These are the activations of a small neural network, seen along a few directions. Each row is one input.
Each table varies a few parts of the input and shows all the possible inputs, shuffled.
Descriptions start from the smaller parts, as in this example, which fits no table here: ring(5) and (point or ring(9) or (values(3) and line(4))).
Shared parts are said once, and a part with two or three values counts as separate values.
(in the rows, 128 means zero)

Other details of the inputs vary at random and push rows far along two fixed directions, the same in every table; ignore that.

A family of inputs:
x1: [ 97 133  65 105 103  90  79 115  96 115 137 127 146 147]
x2: [136 187 140 148  53  28 134 135 144 165 135 139 167  65]
x3: [173 110 214 161 187 176 161 137 162 134 129 117 115  89]
x4: [117  85 123 104 187 230 105 115 125  82 122 119  86 189]
x5: [ 88 136  75 108 106  95  90 114  96 109 110 122 135 147]
x6: [142 164 155 143  78  64 150 136 134 155 122 129 158  60]
x7: [146 112 166 175 166 122 164 118 135 155 129  99 148  98]
x8: [153  84 189 174 197 157 176 111 129 148 108  90 129  91]
x9: [124 176 119 156  57  25 141 130 122 188 126 133 164  78]
x10: [109 159  95 101 105 125  76 134 128  76 161 151 128 167]
x11: [102  90 101 113 161 185 109 114 106 106  95 114 104 180]
x12: [176 119 207 165 193 178 164 136 161 128 140 117 122 100]
x13: [138 173 151 138  79  64 151 132 130 157 122 132 158  60]
x14: [128 120 118  96 149 170  83 130 125  72 142 134 111 160]
x15: [111 122 103 110 147 179  98 131 128 100 144 131 111 192]
x16: [177 115 209 157 186 181 169 133 158 134 123 115 114  87]
x17: [107  96  88 115 147 168  96 123 108 114 122 122 118 182]
x18: [122  76 136 102 193 232 109 121 119  83 121 117  83 194]
x19: [158  87 183 175 184 176 177 123 141 175 112 110 121 110]
x20: [164  70 184 131 211 131 213 136 170 124 119 123 115  68]
x21: [ 86 137  65 103  73 118 102 121  96 128 113 138 124 162]
x22: [130 180 117 166  68  28 141 127 128 187 157 135 176  84]
x23: [137 191 130 167  43  65 146 145 166 192 175 152 152 108]
x24: [126 107 132  98 165 187  88 125 124  60 130 131 103 166]
x25: [165 137 195 152 148 143 158 139 158 142 121 123 122  86]
x26: [144 109 168 167 164 121 161 116 128 162 118 106 140  89]
x27: [ 95 135  67 100 114 105  87 110  86 107 121 127 139 153]
x28: [109  70 110 107 208 194 103 100  95  77  94  94 108 164]
x29: [ 92 147  84  88  83 146 103 129 109 111 125 141 110 169]
x30: [171 102 190 168 175 195 177 130 160 158 117 111 104 111]
x31: [ 93 141  59 117  88 109  85 125 107 122 145 144 135 188]
x32: [152 180 133 157  50  72 144 150 155 201 166 151 149  98]
x33: [155 193 142 146  47  49 126 155 151 166 171 159 154  85]
x34: [112 116 122  94 169 154  96 118 103  69 101 116 120 150]
x35: [112 112 115  96 156 146  86 114 104  64 124 122 127 157]
x36: [157  95 179 182 192 176 177 128 148 173 120 107 128 119]
x37: [125 155 136 153  83  62 160 127 120 183 114 121 155  65]
x38: [129 124 152 157 126 106 166 120 125 164 100 105 145  74]
x39: [112 119 112 104 165 146  88 119 112  63 132 119 134 165]
x40: [ 97 157  76  94  73 121  87 133 119 119 134 147 118 174]
x41: [136 132 148 165 115 115 163 130 137 187 110 124 135 107]
x42: [104 126  68 110 102 131  96 119 101 121 122 135 121 180]
x43: [168 109 214 153 174 184 177 136 155 129 106 109 109  78]
x44: [ 83 102  41  79 111  98 135 137 126 112 132 165 109 178]
x45: [168 106 201 161 202 154 160 129 144 125 125 103 139  95]
x46: [173 100 201 157 192 158 164 122 146 130 108  99 133  79]
x47: [169 114 181 168 148 164 164 141 166 172 138 119 120 109]
x48: [129 110 127  96 163 188  93 125 122  63 125 127 101 162]
x49: [ 99 136  60 106  87 110  83 127 100 134 141 143 136 176]
x50: [104 129  77  68 108  91 127 150 149  76 153 173 104 149]
x51: [110 145  87  94 100  91  72 127 105  87 144 135 145 146]
x52: [170  99 211 158 198 157 165 123 141 131 117 103 132  80]
x53: [104 164  90  90  79 108  72 138 120  80 133 151 120 160]
x54: [ 92 158  78  99  72 124  91 131 126 116 133 144 117 173]
x55: [121  88 119  99 189 230 106 118 123  88 114 116  87 187]
x56: [ 91  72  71  79 172 118 145 122 113  79 117 133 110 159]
x57: [150 181 141 147  62  31 131 141 137 171 159 141 172  68]
x58: [ 96 150  80  93  73 138 100 131 117 115 126 143 114 162]
x59: [130 171 120 156  38  57 161 138 125 210 127 144 154  86]
x60: [133 169 118 159  64  27 136 132 127 195 150 132 174  76]
x61: [101 100  92 115 144 168 102 113 105 109 118 128 114 184]
x62: [102 136  68 109  94 120  96 120 100 133 126 141 126 170]
x63: [175 105 200 153 196 159 167 120 137 131 109 102 133  78]
x64: [106 155 103  81  79 120  89 139 107  83 130 148 118 150]
x65: [137 143 116 132  79  66 198 155 182 178 157 170 121  93]
Description of these inputs: ring(5) and (point or (values(2) and line(6))).
The inputs of x35 and x4 match in every part but the ring(5) part. If x45 is changed in the same way as x35 into x4, which row does it become?
Answer: x15
The inputs of x18 and x26 match in every part but the ring(5) part. If x54 is changed in the same way as x18 into x26, which row does it become?
Answer: x5
Which other rows does x25 become when the ring(5) part takes its other values? List them by row number.
Answer: x9, x34, x40, x41
Which other rows agree with x49 in the ring(5) part? List them by row number.
Answer: x11, x17, x19, x21, x31, x36, x41, x42, x44, x59, x61, x62
Which other rows does x63 become when the values(2) part takes its other values? List them by row number.
Answer: x46

A family of inputs:
x66: [ 98 191  91 119  56  91  83 140 143 109 165 158 132 166]
x67: [128 142  97 128  69  99 135 135 124 183 138 146 133 128]
x68: [111 153 119 145  96  35 155 120 117 153 109 123 164  73]
x69: [128 110 127 166 143 123 160 120 134 175 128 116 136 127]
x70: [145 129 167 150 121  78 182 128 131 164  96 115 148  45]
x71: [185 106 202 175 182 167 153 128 144 159 135 106 136  93]
x72: [129 161  91  93  68  92  78 140 113 115 161 158 137 142]
x73: [132 130 160 181 142  82 167 110 119 172 101  94 163  65]
x74: [155  93 173 140 197 173 164 139 164 113 141 125 110 127]
x75: [ 99 177  92  95  83  47  87 129 114  78 143 145 155 121]
x76: [151  93 165 150 199 189 140 129 150 116 144 115 114 148]
x77: [117 101 109 112 183 156  87 117 111  75 141 119 127 173]
x78: [129 137  99 127  79  81 129 127 109 175 128 135 146 110]
x79: [120 136  83  75 101 162  71 140 119  85 155 157 105 189]
x80: [100 182  92 113  79  55  72 121 105  92 145 135 162 130]
x81: [136 160 150 179  79 117 157 130 144 203 123 127 135 106]
x82: [115 118 123 113 122 152 151 133 142 127 108 136 101 137]
x83: [111 129 119 137 126 118 109 106  85 136  97 101 149 116]
x84: [180 116 230 177 195 174 153 121 138 137 108  87 138  70]
x85: [137 130 116  94 117 108 114 139 131  99 149 149 126 126]
x86: [ 88 115  99 112 139 149 134 123 128 103 109 130 106 166]
x87: [165  96 173 121 175 180 159 145 164 115 141 136 100 122]
x88: [135 128 151 100 138 183 130 146 162  83 132 146  89 146]
x89: [141 173 145 160  47  93 165 143 153 208 129 146 131  88]
x90: [142 108 146 165 144 107 195 131 153 183 127 124 133  97]
x91: [146 138 136 178  93 103 159 128 135 216 137 126 147 105]
x92: [ 99  81  77 104 172 177  82 101  74 102 104 105 121 189]
x93: [179 125 226 183 172 213 164 137 173 152 129 110 108 109]
x94: [109  93  97  81 188 156  89 123 113  47 137 129 114 178]
x95: [110  92  88  92 140 152 133 128 118 116 119 137 105 161]
x96: [142 145 154 151  98  84 154 124 113 176 101 114 153  61]
x97: [159 118 187 127 163 226 133 143 159 105 124 128  86 140]
x98: [158 113 192 121 179 150 149 132 141  91 108 113 121  79]
x99: [111 190 111 120  57  74 119 149 163 117 164 166 131 134]
x100: [ 96  83  65  71 153 145 103 116  91  82 106 127 111 171]
x101: [ 90  93  67 113 158 129  97 103  87 107 115 111 134 175]
x102: [ 88  72  70  89 187 149 109 108  90  77 105 114 117 179]
x103: [ 88 102 102 125 164 185 116 112 115 101 105 112 104 187]
x104: [136 175 107 134  56  95  95 142 136 155 175 156 143 144]
x105: [131 186 123 106  57  73  89 136 113 116 140 143 150  99]
What is each input in this table made of?
Answer: values(2) and line(4) and ring(5)
The inputs of x101 and x77 match in every part but the values(2) part. If x69 is changed in the same way as x101 into x77, which row does it become?
Answer: x76
The inputs of x88 and x82 match in every part but the values(2) part. If x79 is changed in the same way as x88 into x82, which row does it become?
Answer: x67
Which other rows does x70 become when the values(2) part takes its other values? List them by row number.
Answer: x98
Which other rows does x96 become when the values(2) part takes its other values? List them by row number.
Answer: x105
Start at x75 and move only the line(4) part, one step at a time. The first step leads to x94. Which rows follow, in order?
Answer: x74, x99

A family of inputs:
x106: [138 103 153 111 178 187 130 132 139  89 125 124 103 143]
x107: [123  93 134 135 183 174 121 110 107 117 103  98 124 145]
x108: [138 102 150 112 178 182 129 132 142  85 127 125 102 143]
x109: [123  85 130 118 194 155 131 116 115  97 109 108 122 136]
x110: [126  90 139 133 189 174 127 111 107 114 102 100 122 139]
x111: [170 148 189 174 118 127 164 142 163 175 144 131 135  84]
x112: [121  87 136 121 191 169 131 113 109 102  96 103 119 136]
x113: [ 82 168  46  96  50  57  71 120  88 119 137 145 153 155]
x114: [171 143 188 166 123 128 167 143 164 167 140 130 130  82]
x115: [126  88 137 125 189 170 130 112 109 109  99 101 120 135]
x116: [ 74 118  52  69 128 124  71 113  80  63 116 129 125 182]
x117: [ 82 167  48  94  49  48  77 122  92 117 136 147 152 146]
x118: [126 159 106 171  44  39 177 133 139 231 137 144 156  88]
x119: [171 144 192 169 122 129 167 142 165 172 142 129 133  81]
x120: [169 143 190 162 125 125 170 144 167 163 136 131 129  80]
x121: [142 176 121 162  31  65 169 151 166 219 161 164 138 103]
x122: [ 96 184  62  87  35  72  69 139 118 103 160 167 133 161]
x123: [ 94 133  68  64 119 139  65 132 112  50 149 152 111 195]
x124: [167 148 185 174 118 132 159 140 163 175 143 127 135  91]
x125: [122  81 134 117 197 164 135 113 114  94 100 105 118 134]
What is each input in this table made of?
Answer: values(2) and (point or line(9))
The inputs of x117 and x122 match in every part but the values(2) part. If x118 is changed in the same way as x117 into x122, which row does it become?
Answer: x121
Which other rows does x108 become when the line(9) part takes its other values? List them by row number.
Answer: x106, x111, x114, x119, x120, x122, x123, x124

A family of inputs:
x126: [ 95  57 100 104 207 186 130 104  95  93  89 100 104 173]
x127: [ 94 169  75  88  54 102  78 133 109 104 125 149 125 154]
x128: [106 143  91  93  84 105 116 135 127 103 127 148 119 137]
x129: [184 120 211 185 163 157 181 143 178 174 155 122 126  96]
x130: [144 215 142 156  18  38 126 143 149 182 157 155 161  75]
x131: [100 113  68 102 143 122  73 110  93  88 138 121 137 181]
x132: [165 108 192 199 171 139 176 116 137 192 112  92 148  77]
x133: [104 167  76  89  81  73  63 127 102  88 152 147 147 150]
x134: [100 125  76  90 109 175  87 127 111 103 126 140 101 194]
x135: [177 111 215 161 193 171 163 135 166 125 130 109 121  91]
x136: [170 104 191 171 155 159 211 143 176 187 126 124 110  89]
x137: [142 210 125 166   7  48 130 149 151 204 176 165 158 102]
x138: [115  78 125  89 212 183 117 118 108  53 109 115 107 160]
x139: [106 147  99 101  92 109  99 122 100 117 109 130 134 129]
x140: [ 99 133  97  94 133 149  69 116  91  75 117 118 128 162]
x141: [177 112 207 164 166 135 191 143 174 148 130 125 124  64]
x142: [ 89 100  62  94 152 117  92 114  96  91 125 129 130 177]
x143: [120 194 110 139  23   5 158 142 136 183 139 154 165  64]
x144: [172  85 191 158 197 186 186 139 173 147 136 125 106 112]
x145: [102  69 105 117 200 202 114 102  89 101  81  93 110 173]
What is each input in this table made of?
Answer: line(4) and ring(5)
The inputs of x130 and x137 match in every part but the line(4) part. If x141 is changed in the same way as x130 into x137, which row does it become?
Answer: x144
Which other rows does x131 become when the ring(5) part takes its other values? List them by row number.
Answer: x126, x132, x142, x145
